[[17, 0, 11, -2, -2, 5, 3],
 [-18, 1, 6, 1, -2, 5, -3],
 [-39, -11, -3, 2, 5, 1, -8],
 [4, -2, 3, 0, -3, -1, 2],
 [1, 5, -1, -1, 1, -6, 4],
 [4, 1, 3, -3, 4, -3, 1],
 [9, 0, 0, -4, -6, 0, -4],
 [0, -9, -23, 1, 8, -10, 13],
 [8, 8, -7, -5, -7, -6, -8]]
Counting starts at 0.
The entry just right of the largest entry: 0
The entry at row 1, column 0 is -18
The entry in the top-left corner?
Answer: 17
The top-right entry?
Answer: 3
The entry directly above the centre entry -> 0
The entry at the centre?
Answer: -1
The entry in the bottom-right corner: -8
The entry in the bottom-left corner?
Answer: 8
The entry directly below the smallest entry -> 4
The entry in row 2 and column 0?
Answer: -39
The entry just right of 11 is -2
The entry directly below -10?
Answer: -6
The entry in row 1 and column 2 is 6
The entry just left of the centre entry?
Answer: -1
The entry just right of the smallest entry?
Answer: -11
The entry at row 0, column 2: 11
